These are the activations of a small neural network, seen along a few directions. Each row is one input.
In each table, some parts of the input vary, and every possible input appears once, in random order.
Descriptions start from the smaller parts, as in this example, which fits no table here: one of 6 places along a line, together with either a single point or one of 9 places around a ring or (one of 2 separate values, together with one of 8 places around a ring).
Shared parts are said once, and a part with two or three values counts as separate values.

Other details of the inputs vary at random and push rows far along two fixed directions, the same in every table; ignore that.

Table:
R1: [ -6   5   2   9 -16  12   4 -16  34  14   1   5 -10]
R2: [  4 -26  41  25   5  49   4  17  58  14  61 -10  -6]
R3: [ -17    9  -26  -33   16  -44  -22   21 -101    2  -58  -21   -8]
R4: [-36  17 -43  11 -29  44  13 -59  11  29 -61  16 -43]
R5: [ 40 -23  28   0   4 -26  -4  22  24 -28  67  11  45]
R6: [ 38 -11  45  -2   6 -33 -16  28  39 -13  64  -5  34]
R7: [ -2   1 -18 -13  16 -26 -11  22 -66 -27 -22   0  18]
R8: [-15   8 -20  -1  -8  15  11 -28  16   1  -8  12  -9]
R9: [ 28  -8  31  12   9 -17 -10  28  21 -34  52  -2  37]
R10: [ 26 -11  30   7   5 -22  -6  29  16 -25  55  -8  36]
R11: [-39  27 -38  22 -17  42  17 -50  10  19 -74   7 -37]
R12: [-15 -21   8 -16  29   6  -7  59 -99  -5 -31 -44 -17]
R13: [ 22 -14  17  -8   7 -38 -10  25 -11 -16  32  -4  23]
R14: [  7   0  -8 -33  14 -44 -19  24 -61  -4 -17  -5  13]
R15: [ -8   6 -18   8  -3   8  -4 -16  -9  -7 -21  10  -7]
R16: [ 28 -14  20   6 -21   6   9 -16  74   7  51  28  12]
R17: [-11  19 -15  -2  -7   2   3 -16  -1  24 -42  -7 -22]
R18: [-20  19 -22  -7 -20  31  14 -59  49  33 -31  24 -37]
R19: [  2   2  -8 -11  22 -23  -6  17 -36 -35   5  -2  21]
R20: [-12  14 -11  33 -30  47  24 -54  75  25 -15  15 -24]
R21: [ 19  -5  16   1 -12   5  15 -18  76   1  52  22   7]
R22: [ -9 -10  13 -10  35   7 -11  52 -96   6 -10 -31  -6]
R23: [-24  17 -25   2  -7   1  11 -11 -21  17 -51 -12 -20]
Each input here is: either one of 3 separate values or (one of 4 places along a line, together with one of 5 places along a line).

Table:
R24: [ 16 -10  21  10   2   7   8   7  31   0  35  -1   9]
R25: [ -4  -1   0  -8   7   1  -1   3 -12   2  -6  -3  -6]
R26: [ 19 -11  23   8   0   9   5   7  29  -1  39   4   7]
R27: [ -1   0   4  -5   8  -1  -4   8 -21  -2  -9  -7  -3]
R28: [ -7   5 -13  11   5   0  -3   0 -21 -21 -16   1   7]
R29: [  4   1  -4  -5  -1 -14  -8   6 -17  -3 -15   0   4]
R30: [ -5   1 -10 -11   1 -16  -1   3 -18  -5  -7   0   1]
R31: [ -7   9  -7  -5   1 -14  -1  -1  -2   0  -2  -4   3]
R32: [-41  16 -34  11 -24  60  22 -54  35  38 -52  10 -52]
R33: [-1  6  0  6 -3 -9 -4 -2  8  0 -4 -4  1]
R34: [13 -5 24  9  4  6  3 10 32  2 38 -3 10]
R35: [ 19 -12  23   5   0   9   1   7  31   1  37   9   9]
R36: [ -4  10  -4  -2   2 -17  -6   5 -15  -2 -10  -8   5]
R37: [ -5   1   7   9   3   6  -3   8   0   3  -2 -12  -3]
R38: [ -6   2 -10  -9   3 -17   2   4 -15  -5  -9  -5   4]
R39: [ -3  -2   3   0   3   2  -1  12 -23  -2  -6 -10  -3]
R40: [ -6   4 -12  -8   2 -16   2   2 -20  -2 -15  -7   3]
R41: [26 -3 19  0 -1 -8  0 -5 39 -3 35 14 14]
R42: [ -8  -7  -3  -7   7   2  -4   9 -22   1   0  -4  -3]
R43: [ -6   6 -13   7   5   0  -1   0 -23 -21 -12   1   9]
R44: [-30  20 -33  21 -35  51  20 -64  47  38 -61  18 -46]
R45: [ -4   2 -10  -9  -1 -15   0   1 -20  -2 -10  -2   1]
R46: [ -6  -2  -1 -12  11  -3  -3   7 -19  -2  -5  -4  -5]
R47: [ -7  -2  -3  -5   5   1   1  10 -24   1  -6  -8  -5]
R48: [  3   4  -5  -8   0 -14  -7   4 -19  -2 -13   0   5]
R49: [15  2 16  6 -3 -9  2 -2 38 -1 34  6 14]
R50: [-13   2  -1  -3   7   3   0   8  -4   2   2 -11  -4]
R51: [-15   8 -16  16 -38  56  19 -72  91  37  -9  37 -37]
R52: [ -1   6  -9 -15   4 -16  -4  -2 -19  -1 -13  -1   0]
R53: [  2   0  -4  -4  -2 -10  -6   0 -16   0  -8   0   3]
R54: [20 -6 15  5 -6 -6  4 -2 33 -3 33 11 12]
R55: [ 22 -17  29  15  -3  12  -3   6  38  -2  41   5   9]
R56: [ 16  -2   9  17   0   9   7  -6  36 -20  35  16  20]
R57: [ -2  -4   2   3   3   2  -2  13 -22  -2  -8 -10  -5]
R58: [ -5  -3   0   6   3   4   1   9 -14   1 -12 -13  -5]
R59: [ 26 -11  31   7   2   8   4   0  48  -1  47  11   9]
R60: [22 -9 17  5 -5 -3  0 -4 36  1 37 14 14]
R61: [ 3 -3  8  1  5  4 -4  5 -5 -1 -5 -4 -5]
R62: [ 4  0 -1  3 -6 -8 -1 -1 -1 -3 -6  1  1]
R63: [-14   4  -4  -4   9   0  -1  11 -19   3  -8 -15  -4]
R64: [ -4   2   7   2   7  -2  -4  15 -13   0   0 -16   3]
R65: [ -3   2 -10 -16   1 -16  -5   3 -15  -3  -8   3   3]
R66: [ -9  -5  -4  -6   7   2  -4   9 -30   4  -7  -6  -5]
R67: [ 8  3  0 -2 -1 -9 -6 -4  1 -2 -9  3  0]
R68: [ 1 -5  5  2  2  7 -5 10 -9  1 -7 -3 -3]
R69: [ -2  -1   2  -2   2   4  -4  10 -20   2 -11  -5  -3]
R70: [  4   6  -4  -9   4 -15  -7   0 -19  -3 -14  -2   2]
R71: [  1  -7   4  -2   8   2  -4  12 -21   4   5  -3   1]
R72: [ -7  -4  -2 -10   7   0  -3  12 -20  -1  -4  -3  -3]
R73: [  3   3  -4 -13   2 -12  -4  -5   2  -2   0   6   1]
R74: [-11   9 -10 -10   5 -19  -4   4 -12  -4  -6  -6   2]
R75: [  2   3  -4  -3   3 -17   2   7 -15  -3  -6  -4   8]
R76: [  0   4  -4  -1   0 -15   0   5 -16  -4 -13  -7   7]
R77: [ -2   4 -10 -14   1 -15  -4   2 -21  -1 -12   1   2]
R78: [ -8   4 -15   1   7  -2   1   1 -15 -23  -2   3  10]
R79: [-10   6 -19   2   7  -1   1  -2 -23 -19 -12   2   7]
R80: [24 -5 17  2 -6 -5  1 -3 40 -2 34 15 15]
R81: [ -4  -1   2   2   5   0   2  12 -19  -1  -9 -15  -1]
R82: [ -6  -3  -2  -7   4   4  -2   7 -17   4  -7  -3  -4]
R83: [-42  18 -37   9 -21  55  22 -50  16  38 -62   5 -50]
R84: [ 25  -8  23  12 -13   1   5  -9  54  -3  39  13  13]
R85: [ -2  -1  -8 -10   0 -13  -5   0 -19   1  -5   1   3]
R86: [ 5 -4 -1  2 -4 -6 -6 -1 -3  1 -4  3  2]
R87: [ 13 -12  20   6  -3  12   6   1  40  -3  41   6   4]
R88: [ -3  -5   2   0   4   4  -6  11 -26   2  -6  -8  -2]
- What do these inputs look like to the network? => one of 5 places along a line, together with either a single point or (one of 2 separate values, together with one of 6 places along a line)
- Changing only the place on the line of 5 turns R69 into R68. The same change can be made to R70. Which row results? => R67
- Which other rows agree with R74 in the place on the line of 5? List them by row number. => R30, R32, R38, R42, R46, R50, R51, R65, R72, R73, R78, R87
- Which other rows does R28 become when the place on the line of 5 takes its other values? List them by row number. => R43, R56, R78, R79
- Which other rows does R75 become when the place on the line of 6 takes its other values? List them by row number. => R41, R49, R54, R60, R80
- Which other rows agree with R40 in the place on the line of 5? List them by row number. => R25, R31, R45, R47, R52, R63, R66, R77, R79, R82, R83, R85

Table:
R89: [  2  20 -33  -8 -15 -57  -8 -20   2 -15  -2  25  27]
R90: [-29  10 -11   8   4  22  15  -9  11  -1 -17 -16 -17]
R91: [ -5  19   3  37 -19  68   9 -53  80  21 -15  24 -28]
R92: [ 37  -7  38 -10  18 -21 -21  23   0  -9  37   2  19]
R93: [  8 -21  -4   0   0   2   8  14 -26 -18   0   3   7]
R94: [ 11   1  23  -2  10 -19 -24  25 -16  -3  -5 -20   2]
R95: [-39  15 -41  -6 -13  15  12 -14 -64  43 -96 -16 -44]
R96: [ -8  -8   9   1   1 -19 -17  25 -19   7  10 -22   6]
R97: [ 43 -27  36  13   7 -11  11  29  14 -27  63   0  36]
R98: [  7 -12  12  -1   5  24  14  -9  52 -16  44  16   2]
R99: [ 40 -26  35  -5   4 -26   3  31  -2  -4  46  -4  25]
R100: [  5 -13   7  16   1  -8   7  27 -21 -17  -2 -22  11]
R101: [  7  -4   7  32 -21  38  26 -19  54   9   7  10  -6]
R102: [ 35  -5  36  20   6  20  -5  -7  55 -16  50  19  15]
R103: [  2  30 -23   2 -41   4  24 -80 121   7  10  45  -3]
R104: [ 29  17  -3 -16   4 -72 -23  -6  -5 -40   1  20  45]
R105: [  2  -2  10 -28  27 -27  -2  29 -33  -1  16 -18   6]
R106: [  2  -8   6 -13   8 -17 -14  19 -32  10  20  -4  10]
R107: [ -8   2 -13 -33  18 -15 -25  17 -76  -2 -46  -4 -14]
R108: [-15  -4 -11  -6  -2 -21   0  26 -67  12 -52 -33 -13]
R109: [-29  12 -24 -17  28  -4   6  11 -65 -10 -32 -17  -8]
R110: [ -6 -12  -7   4  -5  21  -1  -3   5  -9  24  17   3]
R111: [ 13  -3  26 -11  17 -18   2  26  19   1  40 -17  12]
R112: [ 15 -11  16  10   7  -1  -4  18   2 -15  53   4  27]
R113: [ 14 -23   5 -12  -9  -3   5   8 -13   6   1   5  -5]
R114: [-33  13 -20   5 -18  28   1 -26   2  45 -33   1 -29]
R115: [ 19   7 -31  -8 -17 -53   8 -23   4 -18 -18  16  27]
R116: [-13   8  -3  -8  29 -15   4  31 -42 -18  -2 -26  12]
R117: [-23   0 -22 -41  22 -17  -4  19 -67   1 -32 -14 -17]
R118: [-58  25 -42 -17   1  13   7 -13 -45  31 -85 -28 -52]
R119: [  7   0   4  24 -23  73   7 -59  93  10   7  45 -29]
R120: [ -47   39  -39    4  -20   55    1  -57   -4   57 -106    9  -68]
R121: [-14   7  -1  43 -33  68  17 -51  93  29  18  25 -19]
R122: [  3 -19   3 -21   6 -17 -17  23 -33   0  24   2  11]
R123: [ 41 -14  52  21  17 -15 -19  36  33 -40  61 -11  39]
R124: [-13  -3   0  22  -2   5  -6  14  -7 -10  11 -16   9]
- What do these inputs look like to the network? => one of 4 separate values, together with either a single point or (one of 2 separate values, together with one of 4 places along a line)
- Changing only the choice among 4 separate values turns R114 into R95. The same change can be made to R106. Which row results? => R99
- Which other rows does R100 become when the choice among 4 separate values takes its other values? List them by row number. => R90, R123, R124
- Which other rows agree with R111 in the choice among 4 separate values? List them by row number. => R90, R98, R103, R105, R109, R116, R117, R118
- Which other rows does R116 become when the choice among 4 separate values takes its other values? List them by row number. => R91, R101, R121
